[[132 137 110 115]
 [131 128 128 127]
 [131 123 115 153]]: 115, 131

[131 155 127 118]: 118, 131

[132 144 134 114 134 138 153]: 153, 132

[153 130 128 127 136 126]: 126, 153

[128  99 134 120 118 126 129]: 129, 128

[[141 114 129 141]
 [149 103 127 149]
 [138 114 128 138]]: 141, 138

[[125 128 128 123 131]
 [122 136 124 107 145]]: 131, 122

[110 138 104 148 130 139 121]: 121, 110
---
[[150, 131, 103, 132],
 [135, 109, 138, 109],
 [131, 109, 137, 104]] -> 109

[[143, 106, 132, 110],
 [132, 111, 100, 138],
 [141, 142, 99, 126]] -> 111

[[123, 112, 107, 132],
 [121, 114, 131, 134],
 [150, 147, 117, 124]] -> 114

[[128, 102, 152, 125],
 [116, 113, 135, 131],
 [128, 128, 127, 128]] -> 113

[[145, 128, 108, 134],
 [123, 146, 103, 111],
 [135, 105, 111, 99]] -> 146

[[146, 107, 147, 138],
 [135, 151, 134, 106],
 [127, 130, 128, 147]] -> 151

[[109, 151, 139, 155],
 [104, 153, 141, 155],
 [115, 144, 134, 152]] -> 153
---
[[141 124 115 127 138 135 130]
 [146 129 118 124 125 117 139]
 [141 128 129 151 127 127 140]] ⇒ 129

[[146 147 146 147 145 146 123]
 [113 106 110 103 108 114 138]
 [137 149 145 152 146 140 117]] ⇒ 106

[[128 110 107 118 114 136 145]
 [135 141 103 119 152 148 155]
 [121 152 127 130 116 130 134]] ⇒ 141

[[140 113 118 149 126]
 [130 121 122 144 127]
 [158 110 127 151 121]] ⇒ 121

[[147 108 119 103 129 147]
 [148 107 119 100 129 148]
 [128 132 142 148 139 103]] ⇒ 107

[[122 118 139 125 139 123 113]
 [122 140 119 111 107 121 120]
 [122 136 132 116 110 124 122]] ⇒ 140
---
[[129 107 116 133 116 123]
 [127 104 120 146 108 113]
 [124 117 135 140 105 102]] out 140

[121 105 145 116 138 144 113] out 138

[[119  99 129 148]
 [120 105 129 145]] out 105

[[125 104 128 114 146]
 [131 156 128 144 108]] out 128

[142 138 112 155] out 138

[[120 127 122 118 108 150]
 [125 118 110 117 119 126]] out 117

[152 137 111 116 141 130] out 116

[109 111  99 105] out 111
---
[104 101 120 123  99 108] >> 120
[150 129 128 149 144 148] >> 128
[130 125 126 120 127 105] >> 126
[138 131 132 131 140 151] >> 132
[131 139 116 126 139 151] >> 116
[137 121 108 105 119 134] >> 108
---
[[111 130 143 139 120]
 [100 152 137 131 112]
 [138 157 126 115 132]] ⇒ 131

[[125 121 122 121]
 [126 123 123 123]
 [107 105 106 105]] ⇒ 123

[[147 149 132 150 115 129 122]
 [115 124 138 117 148 117 148]
 [119 123 132 113 150 118 148]] ⇒ 117

[[121 122 135 143 149]
 [141 109 108 113 126]
 [149 147 131 139 129]] ⇒ 113

[[126 115 107 148]
 [124 123 133 138]
 [122 123 103 135]] ⇒ 133

[[129 123 110 104]
 [132 129 150 140]
 [138 132 149 104]] ⇒ 150
---
Q: [108 149 142 116 125 116 136]
A: 142

Q: [142 124 118 127 116 102]
A: 127

Q: [134 136 121 102 128 109]
A: 134

Q: [150 138 140 131 128]
A: 140

Q:
[[127 123 135 123 103]
 [126 121 126 117 107]
 [126 122 134 122 102]]
A: 134

Q: [104 118 144 132 126 136 128]
A: 136

Q: [101 110 105 108 121 119 134]
A: 121

Q: [138 115 134  99]
A: 134
---
142  107  148  138: 148, 142

143  134  132  100  101  102: 143, 134

139  113  147  100  116
118  139  139  146  131
128  123  119  109  120
: 147, 146

108  151  129   98: 151, 129

151  100  153  130  102  149
124  158  108  103  105  156
: 158, 156

106  116  130  105  156  107: 156, 130

151  153  142  138  130: 153, 151

117  154  106  134  118: 154, 134

146  156  129  135: 156, 146

151  141  121  116  143: 151, 143
---
109,131,147,137,152
127,116,153,134,122
108,132,147,136,151
→ 137

107,140,123,127
131,140,117,125
→ 127

104,150,133,118 → 118

126,150,128,124,104
130,125,113,137,128
116,132,114,118,125
→ 124

139,138,143,112
132,153,115,126
→ 112

118,154,131,131
114,126,138,145
→ 131
---
[[119 125 107 115 135]
 [135 118 127 125 144]
 [122 133 134 127 126]] Answer: 126

[[121 147 124 157 123]
 [121 128 130 116 133]
 [154 119 153 113 111]] Answer: 124

[ 99 113 136 143 134] Answer: 134

[[135 107 137 147 134 144 148]
 [105 140 102 105 114 130 119]
 [105 135 127 106 122 141 120]] Answer: 127

[106 146 152 121 129 103 134] Answer: 129

[120 125 145 126 104] Answer: 125

[126 150 142 116 118] Answer: 126

[[113 134 121 129 126]
 [141 128 119 124 148]
 [101 114 128 127 110]] Answer: 126

[133 137 124 104 132] Answer: 132
---
array([124, 137, 126, 136, 158, 117, 145]) out 117

array([[141, 122, 115, 118],
       [ 98, 138, 129, 126],
       [110, 142, 158, 113]]) out 158

array([[131, 122, 133, 113, 149, 129],
       [128, 128, 126, 123, 136, 129],
       [113, 124, 103, 157, 103, 109]]) out 103

array([138, 131, 149, 127, 129, 125, 144]) out 125

array([130, 151, 132, 134, 129]) out 134

array([[122, 131, 113, 111, 143, 121, 131],
       [125, 126, 122, 132, 102, 142, 135]]) out 142

array([130, 117, 121, 105, 120, 128, 109]) out 128

array([[121, 126, 130, 103, 129, 139],
       [128, 129, 134, 108, 127, 137],
       [133, 131, 137, 111, 126, 136]]) out 126

array([[129, 124, 128, 108],
       [115, 137, 150, 131]]) out 150

array([[144, 129, 149, 117, 132, 148, 140],
       [139, 146, 117, 126, 147, 120, 154]]) out 120
---
148	151	124	102	141 -> 124, 151

134	135	138	103	141	116	138
128	128	128	125	130	126	128
128	122	127	128	120	137	120
-> 125, 141

141	114	116	131	105 -> 116, 141

137	153	112	132	149 -> 112, 153

122	118	132	129	134	115	128
129	149	133	111	130	148	132
125	121	120	128	108	100	117
-> 111, 149

100	110	157	118	117 -> 157, 157
---
[[144 128 125 138 125 121 150]
 [124 136 128 122 126 124 117]
 [129 134 124 142 135 118 133]] Out: 129

[[127 116 119 116 158 138]
 [141 103 123 143 108 127]
 [124 119 128 122 146 103]] Out: 124

[[126 107 132 134 136 122 136]
 [137 117 138 136 117 118 130]
 [144 118 119 119 118 117 133]] Out: 144

[[120 124 131 136 118]
 [133 130 142 111 137]
 [133 134 115 119 154]] Out: 133

[[128 126 128 137 132 129]
 [135 134 116 133 120 136]
 [113 133 150 135 138 138]] Out: 113

[[107 122 146 149 145 131 105]
 [132 135 145 148 119 130 127]
 [119 122 122 121 149 134 130]] Out: 119

[[144 136 116 121 100 129]
 [157 138 109 144 134 140]
 [141 125 127 113 147 156]] Out: 141

[[142 154 117 124]
 [106 119 154 140]
 [149 105 156 124]] Out: 149
---
[[115 128 104 134 110 145 122]
 [133 154 134 122 128 126 117]
 [113 129 106 132 111 145 120]] out 120

[131  99 125 137 128 130 123] out 123

[122 104 122 136 126 118 139] out 139

[[144 104 138 133]
 [104 114 147 144]] out 144

[[149 103 143 138]
 [100 116 121 127]
 [155 116 141 135]] out 135

[125 132 112 153 133] out 133

[106 144 141 133 147 142 120] out 120
---
[[110 149 140 140 101]
 [117 137 137 137 155]
 [108 144 141 141 150]] | 140

[[137 124 149 140 111 120 153]
 [129 129 127 129 126 126 126]
 [127 130 127 129 128 129 129]] | 149

[[130 149 124 127 113]
 [126 145 122 114 140]
 [119 138 116 128 122]] | 124

[[122 119 111 129]
 [157 133 128 116]
 [120 118 111 130]] | 111

[[130 117 132 148 121 104]
 [125 124 116 115 125 135]
 [136 129 125 119 139 128]] | 132

[[127 129 126 127 127]
 [153 156 156 127 130]
 [127 117 118 139 114]] | 126

[[128 140 127 123]
 [101 132 131 147]
 [123 141 112 127]] | 127

[[151 128 130 121 133]
 [122 122 127 132 129]
 [119 122 129 133 127]] | 130

[[142 150 134 134 122 128]
 [155 128 142 128 141 134]
 [152 144 108 124 141 143]] | 134
